Each row below holds a small network's activations on one input, seen along a few directions.
In each table, some parts of the input vary, and every possible input appears once, in random order.
Descriptions start from the smaller parts, as in this example, which fits no table here: one of 6 places along a line, together with either a single point or (one of 2 separate values, together with one of 5 places around a ring) or one of 11 places around a ring.
Shared parts are said once, and a part with two or three values counts as separate values.

Other details of the inputs vary at random and push rows far along three fixed directions, the same in every table; ignore that.

Table:
row 1: [ 14 -37  16 -29  13 -33 -50  12 -37  13  19  -1  15]
row 2: [ 12  21 -10  -4 -36  25  13  -9   3  18 -29   6  14]
row 3: [ 20 -45 -49 -15  24 -24  -6 -33 -61  -9   7  22  92]
row 4: [-19  -8 -52   4   7  -9  39  10   5 -20 -12   9  -3]
row 5: [  2  16 -24 -28 -27  16  -4  -5  -2  20  -4  -2 -42]
row 6: [ -5 -10 -35   6 -36  28  28 -22  12   4 -13  27  38]
row 7: [  8  16 -18  -8 -39  36  10 -19  -6  13 -14  18   5]
row 8: [ 18  33  80  30 -32  46  21  -7  33  26   8  -1 -14]
row 9: [-22   4 -10  21 -22   7   8 -12  26 -21 -18  11  38]
row 10: [ -6  24 -15  17 -18  22   7 -33   8  -4 -19  17   9]
row 11: [-12  22  -8 -21  19   4  18  10   7  11  -8 -49 -55]
row 12: [-37  -1 -10   1  -9  -3 -17  11  22 -12 -16 -16 -23]
row 13: [ -7  20  -1   4  -8  39  38 -28  -5  -3   1   0   2]
row 14: [ 10 -31  21 -25  55 -42 -18   8 -14  14  42 -38 -20]
row 15: [  2 -38 -29  -5  43 -35   0   0 -59 -30   2  25  58]
row 16: [-18  -9 -16  -6   5 -22   5  44  22  -8   5 -17 -60]
row 17: [-18  -8 -21   1  -2  -9  -4  -5  39   4  -9 -11 -29]
row 18: [ 34 -21  75  -1 -20 -17 -43  11  -4  27  25  20  39]
row 19: [ 51   0  79  29   6  -9 -18  -1 -26  22  13  36  13]
row 20: [ -9  19 -18 -11   4  -9   8  18  -3   6  -2  -4 -77]
row 21: [-22 -35 -15 -39  64 -33 -26   9 -54 -13  22 -37  -8]
row 22: [-16  17 -47   3   0  12  32  -1 -17 -11 -20  13 -25]
row 23: [-36  -4 -12  -7   4 -12   1  43   7  -7  -9 -13 -57]
row 24: [ 49   3  72  31   3 -10 -40 -29 -17  20  10  25  42]
row 25: [-12  -3 -26   6 -49  25  19  -1  22  -9  -6  11  30]
row 26: [-11  24 -14  -3  -8   0 -10 -16  15   5  -7  -5 -43]
row 27: [ 12  35 -14  28  -6  20  -4  -9  26 -27 -16   7  43]
row 28: [-37  -1 -17 -12   2 -18 -21  18  30  -4 -11 -29 -49]
row 29: [ -4  28 -51   7  14  12  23  25   4 -31 -21   1  -7]
row 30: [-13 -35 -13 -29  60 -26 -14  -3 -50 -14  21 -22  19]
row 31: [ 15 -16  52  25 -17 -13 -26  -4  31  -2  13  11  24]
row 32: [ 15 -16 -32 -32  69 -61 -50  -8 -50   4  -7 -34 -12]
row 33: [ 31 -24  75   4  15 -51 -54  10  30  31  28  -9 -20]
row 34: [-15  -8 -15  15  -3  33  51 -29  11 -11   4   7  34]
row 35: [-18 -13 -47   4   5  -3  36   7   4 -13 -12  13 -15]
row 36: [ 27  31  71  46 -41  24  28  10  30  20 -17  35   1]
row 37: [-29  -3 -11  -8   5 -17   4  43  14  -3  -5 -10 -59]
row 38: [ 43  -2  90   9   4   7 -10 -29 -24  23  40  16  16]
row 39: [-13  -9  23 -15  13 -12  -3  25  26   3  31 -41 -45]
row 40: [  8  33  -9  18   4  43  32  -8  11 -29  -1  -5  43]
row 41: [ -9   5  57 -10 -45   3 -33  47  42  34   9 -19 -63]
row 42: [ 26 -11 -43 -14  11   7  -9 -40 -73  -4 -11  22  72]
row 43: [ 19  32 -20   1 -26  33  -2   7  14  -8 -12   8  35]
row 44: [-26   5  -6  12  -7  26  41 -13   8 -23  -1   3  45]
Description of these inputs: one of 4 separate values, together with either a single point or one of 4 places along a line or one of 6 places along a line.
Question: Changing only the choice among 4 separate values turns row 20 into row 26. The same change can be made to row 35. Which row results?
Answer: row 17
Question: Changing only the choice among 4 separate values turns row 42 into row 8. The same change can be made to row 1. Which row results?
Answer: row 30
Question: Change only the place on the line of 6 in row 28. List by row number the other rows that result.
Answer: row 9, row 12, row 17, row 31, row 33
Question: Change only the choice among 4 separate values in row 2. List by row number the other rows that result.
Answer: row 11, row 32, row 36
Question: Change only the place on the line of 6 in row 16. List by row number the other rows that result.
Answer: row 4, row 15, row 23, row 35, row 37

Table:
row 45: [-13   5   6   4   6  -8   2  -2   2  -8   0   1 -14]
row 46: [  4  -1 -14   3  -5 -16 -14  16  21  -5  -6  -2   4]
row 47: [ -8 -12 -33   1   5 -11  14   4  -2  -8  -3   7   0]
row 48: [  0 -13  -9   2  -4 -13  10  13   5   1  -4   8 -11]
row 49: [  5  10   8  -3  -4  -1 -13  26  10  -3  -1 -10  -2]
row 50: [-11 -13   8  -8 -16  -1  -6   7   7  12   7  -1 -11]
row 51: [ 10  12 -21 -10   1  12  -4  -9 -12   7  -7   1 -12]
row 52: [ 16  22  -1  -4 -14   2 -27   7   6  14 -10  -2 -10]
row 53: [ 10  17  -4 -10  -4   3  -1 -11  -8  10  -1  -1 -18]
row 54: [  9  17  -8  -7   5   7   2 -15  -8  12 -12 -13 -10]
row 55: [ -1  -2  23  -6 -26  -6 -33  18  28  12   4  -9  -4]
row 56: [  0  -4 -13   3  12  -7   7  -4  15  -7   7 -10  -2]
row 57: [ -8   7  -8  -4  19   8  19   2  -8  -6  -3 -18   3]
row 58: [ 11  16 -16  -7   4  10  -2 -19  -7   2  -1 -13 -10]
row 59: [ -8   5  10  10  10  -1  -4  -5  11  -8   4 -10 -13]
row 60: [ 13 -29 -37   1  40 -32 -30 -27 -67 -38 -10  26  92]
row 61: [-16   4  -3   7  17  -4   5  -6   0  -7 -12 -10  -4]
row 62: [ -7 -11 -42  -3  14  -4  11   0   0 -14  -5   3   6]
row 63: [ 46 -40  90 -10  27 -37 -65  -9 -21  28  51  -7  21]
row 64: [ 13  12   3  -4 -10   5  -6   0  -7  20  -2   5 -23]
row 65: [-11  -6  15  -7  -4   1  -5  -3  14  13   2 -19  -5]
row 66: [-13 -17  -5 -11 -15  -3   0   6  -2   7  -2   1  -6]
row 67: [-14  -7   4 -13  -9  -2  -2  -4   7   5   9  -7  -6]
row 68: [-1  4  2 -5  9 12  7 14 -2 -4  7 -6 -8]
row 69: [ 14   8  43  44 -30  26  33 -21  33   2  -7  32  55]
row 70: [ -7   1 -10  -4   6   5  16  13 -13  -5   4  -2  -6]
row 71: [  2  13  39  48 -37  40  23 -19  24 -11 -10  45  45]
row 72: [-4  8  6 -7  8  4 15  8 -4 -6 11 -7 -9]
row 73: [ 11   9  -6  -8  -9   4  -1   0 -14  16 -10   7 -20]
row 74: [ -4  -2  -6  -5   3   3  17  16 -14  -3  -2   0  -8]
row 75: [-10 -12   1 -11  -8   6  -9   2  10   6   6  -5  -5]
row 76: [  3   9  17  -1   9  10   7   6   8  -3  16 -18 -11]
row 77: [ -6  -5 -19  -3   8 -13  13  -1   5  -8   3   1  -3]
row 78: [-12  -2   1   9   2  -7  -1   6  -3  -4  -3   7 -15]
row 79: [-14  -3 -18  19 -10   8  22 -10 -14 -20 -20  26  25]
Question: Changing only one part turns row 56 into row 59. The same change can be made to row 48. Which row results?
Answer: row 79
Question: What do these inputs look like to the network?
Answer: one of 5 separate values, together with either a single point or one of 6 places along a line
Question: Change only the place on the line of 6 in row 58. List by row number the other rows that result.
Answer: row 51, row 53, row 54, row 64, row 73
Question: Which other rows agree with row 76 in the choice among 5 separate values? List them by row number.
Answer: row 49, row 57, row 68, row 70, row 72, row 74
Question: Which other rows agree with row 65 in the choice among 5 separate values? List them by row number.
Answer: row 50, row 55, row 63, row 66, row 67, row 75
